Questions about the array below.
1) What is the first entry in reading order?
2) What is the top entry of the column that holds the smallest entry?
3) What is the entry just right of the smallest entry?
4) What is the largest entry in the first row?
5) What is the largest entry in the first column?
6) What is the 2nd smallest entry?
7) What is the entry just left of the smallest entry?
8) What is the entry in the top-right corner?
[[131 130 138 130 126 137 126 133 128 126 132]
 [107 120 131 118 118 126 119 127 122 131 134]
 [127 123 116 124 127 115 127 119 123 125 120]
 [151 139 128 140 140 134 138 131 136 126 124]
 [122 106 109 111 112  99 110 105 103 109 110]]
1) 131
2) 137
3) 110
4) 138
5) 151
6) 103
7) 112
8) 132

X =
[[129 125 125 142 136 130 141 110 129 140 148]
 [123 151 138 124 119 131 123 143 138 136 112]
 [132 116 137 139 127 107 133 125 126 139 124]
 [126 125 125 134 138 141 138 127 126 138 140]
 [118 140 113 144 134 136 136 130 117 134 130]
 [142 128 120 127 122 120 123 128 128 112 119]
 [131 101 124 128 133 120 117 127 123 111 125]
 [103 131 127 128 123 113 115 120 100 129 128]]
Report the entry directly below 110.
Answer: 143
Report the entry in the bottom-left corner.
Answer: 103
The top-left entry is 129
The bottom-right entry: 128
The entry directly below 107 is 141
Report the largest entry in the first column.
Answer: 142
The second entry on the main diagonal: 151
The third-last entry, reading row by row -> 100
The entry just right of the smallest entry is 129
The entry directly above 132: 123
Report the 3rd entry in reading order.
Answer: 125
Report the largest entry in the last column.
Answer: 148
The entry just right of 111 is 125
The second entry in reading order -> 125
The last entry in the row that holds the largest entry: 112
Report the fourth entry, reading row by row.
Answer: 142
Report the second smallest entry.
Answer: 101
Report the 3rd entry on the main diagonal.
Answer: 137
The top entry of the column that holds the smallest entry: 129
Report the 4th entry from the end, reading row by row.
Answer: 120
Report the largest entry in the last row.
Answer: 131
Report the entry directly above 143.
Answer: 110
Report the entry directly below the largest entry.
Answer: 116

M = [121 130 116 130 119 146 126 130 102 122]
The second entry from the right -> 102
The third entry from the left -> 116
The 1st entry from the right: 122

Read these off the grid that follows.
1) Give the top entry of the column that holds the smallest entry.
2) Give the top-right entry.
3) Give the entry in the bottom-right corner.
4) Give the entry in the bottom-left corner.
5) Give the entry just right of 111.
6) Give the entry just right of 123.
7) Give the smallest entry in the first row.
8) Give the entry directly below 106.
[[132 133 127 133 128]
 [106 118 128 111 135]
 [113 123 127 116 151]
 [139 107 118 142 122]]
1) 132
2) 128
3) 122
4) 139
5) 135
6) 127
7) 127
8) 113

[120 127 115 124 121 119 151]
Report the entry just right of 124.
Answer: 121
Report the entry just left of 124.
Answer: 115
The entry just right of 119 is 151

W =
[[125, 125, 141, 138, 148, 122, 115, 141, 136],
 [137, 133, 154, 146, 145, 110, 117, 154, 152]]
Counting starts at 0.
The entry at row 0, column 2: 141
The entry at row 1, column 0: 137
The entry in the bottom-right corner: 152
What is the entry directly below 122?
Answer: 110
What is the entry just right of 115?
Answer: 141
What is the entry in the top-left corner?
Answer: 125
The entry just right of 117: 154
What is the entry in row 0 and column 1?
Answer: 125
The entry just left of 146: 154

arr =
[[138 135 135 133 133 138 134 138 141 131]
 [134 136 135 135 135 138 136 138 137 135]
 [133 138 143 138 145 134 137 135 138 148]
 [133 139 135 136 136 139 140 135 135 140]
 [134 137 139 141 137 135 137 137 139 148]
 [149 138 135 137 137 136 136 138 136 134]
 [138 137 138 136 139 135 134 137 137 136]
 [135 136 137 137 135 136 138 136 136 137]
 [141 137 136 136 135 137 135 137 138 134]
 [136 134 140 134 140 135 133 137 137 133]
 [149 137 133 139 134 136 138 137 136 134]
 [142 138 134 138 135 138 140 137 135 136]
 [132 136 137 137 136 137 139 135 141 142]]
The top entry of the column that holds the smallest entry is 131
What is the smallest entry in the last row?
Answer: 132
What is the entry in the bottom-right corner?
Answer: 142
What is the entry just left of the smallest entry?
Answer: 141
The top-left entry is 138
What is the 3rd-last entry, reading row by row?
Answer: 135
What is the 2nd entry in reading order?
Answer: 135
The fifth-last entry, reading row by row: 137
The entry directly above 143 is 135
The third entry on the main diagonal is 143
The 3rd entry on the diagonal from the top-right corner is 135
What is the 3rd entry, reading row by row?
Answer: 135
